cols: E Q K B T
z58: [ 2.38  9.16  2.78 -0.97 -2.66]
z559: [ 8.29  9.44  5.89 -8.25  2.61]
z24: [-1.19 -0.81  1.12 -2.64 -5.19]
col: [2.78 5.89]  K
col: [ 8.29 -1.19]  E
col: [-8.25 -2.64]  B
col: [2.38 8.29]  E
col: [ 9.44 -0.81]  Q

cols: J U Z A C V L F H
z224: [ 4.23 -2.65 -2.07  2.27  1.90 -1.38  0.75  0.91  2.49]
z662: [-1.29 -4.94  3.62 -0.62  0.27  5.04 -1.98 -0.88 -1.17]
z853: [ 0.09  1.29 -0.26 -1.52 -1.57  8.29 -0.57 -3.40  0.16]
z589: [ 4.23 -2.65 -2.07  2.27  1.90 -4.38 -1.76  6.82  1.54]
z934: [ 4.23 -2.65 -2.07  2.27  1.90 -4.38  1.40  5.22 -2.23]
z974: [ 6.13 -2.19  1.58 -0.48 -1.40 -1.05  2.63  4.58  0.22]
z407: [ 2.45 -0.69 -5.14 -3.37  0.44 -1.72  1.37 -4.05 -2.02]
z967: [ 1.92  0.17  1.33 -1.04  2.38  1.50  2.10 -3.99  1.53]
col: [ 0.75 -1.98 -0.57 -1.76  1.40]  L
col: [-0.62 -1.52  2.27  2.27]  A
col: [ 1.90  0.27 -1.57  1.90  1.90 -1.40]  C
col: [ 1.29 -2.65 -2.65 -2.19 -0.69]  U

cols: D M Y N S
z497: [-1.15  0.61  1.93  2.48 -2.70]
z312: [ 5.33  2.71  5.79 -0.29 -7.15]
z67: [ 2.20  2.40 -2.89  6.34  2.43]
z595: [-1.15  0.61 -7.48  6.87  6.27]
z367: [-3.41 -3.22  1.80 -6.35 -1.08]
z518: [-1.15  0.61  6.99 -3.59 -6.68]
z514: [-4.23 -2.54 -2.54 -2.69  2.84]
col: [ 2.48 -0.29]  N
col: [ 2.48 -0.29  6.34]  N
col: [-7.48  1.80  6.99 -2.54]  Y

cols: R W G X
z915: [-0.21  6.12  1.30 -1.06]
z781: [-6.95  4.21  3.97  9.78]
z487: [ 3.62 -1.44  3.61 -8.66]
z216: [ 6.11 -7.72 -4.95 -9.43]
z106: [-1.51  2.08 -2.97  7.82]
z255: [-0.21  6.12  3.73  3.09]
col: [6.12 4.21]  W
col: [-0.21 -6.95]  R

cols: Beri Kalap fevom Koza munul
z337: [ 4.12 -2.60  6.16  2.80 -6.63]
z657: [ 4.86 -7.91 -8.26  5.16 -2.28]
z502: [-3.24  7.43 -4.15  1.29  2.67]
z464: [-2.10 -8.21  0.42 -1.82 -0.63]
z35: [-0.28 -5.51  0.88 -0.39 -3.13]
col: [ 4.12  4.86 -3.24]  Beri
col: [-8.26 -4.15  0.42  0.88]  fevom
col: [-2.10 -0.28]  Beri
col: [0.42 0.88]  fevom
col: [-6.63 -2.28  2.67 -0.63]  munul

cols: kefa zura Bavin sobol
z275: [-1.39  0.00 -1.63 -5.55]
z566: [-1.34  1.99 -2.91  1.19]
z315: [-5.12  8.40 -5.64 -0.57]
z668: [-1.20  0.00 -1.41 -4.79]
z563: [-5.12  8.40 -5.64  2.94]
col: [8.40 0.00]  zura
col: [1.99 8.40 0.00 8.40]  zura
col: [-5.12 -1.20 -5.12]  kefa
col: [-1.34 -5.12]  kefa
col: [0.00 1.99 8.40]  zura
col: [-1.34 -5.12 -1.20]  kefa
col: [-2.91 -5.64 -1.41]  Bavin

cols: fime Tofun mun gom pubaz Sugiz didug
z301: [-2.19 -2.14  1.86  2.63  2.09  1.65  0.59]
z137: [ 0.42  2.31  2.05  2.49 -2.98 -0.80 -2.84]
z907: [-2.45  2.01 -0.21 -3.44 -3.52 -1.33  1.10]
z270: [ 0.74 -3.77 -1.75 -0.40 -0.06 -2.14 -3.44]
z37: [-2.45  2.01 -0.21 -3.44 -1.81 -1.33  1.10]
z215: [ 0.42  2.31  2.05  2.49 -2.98 -1.25 -0.72]
col: [-0.21 -1.75 -0.21]  mun
col: [-2.84  1.10 -3.44  1.10 -0.72]  didug
col: [ 2.31  2.01 -3.77]  Tofun

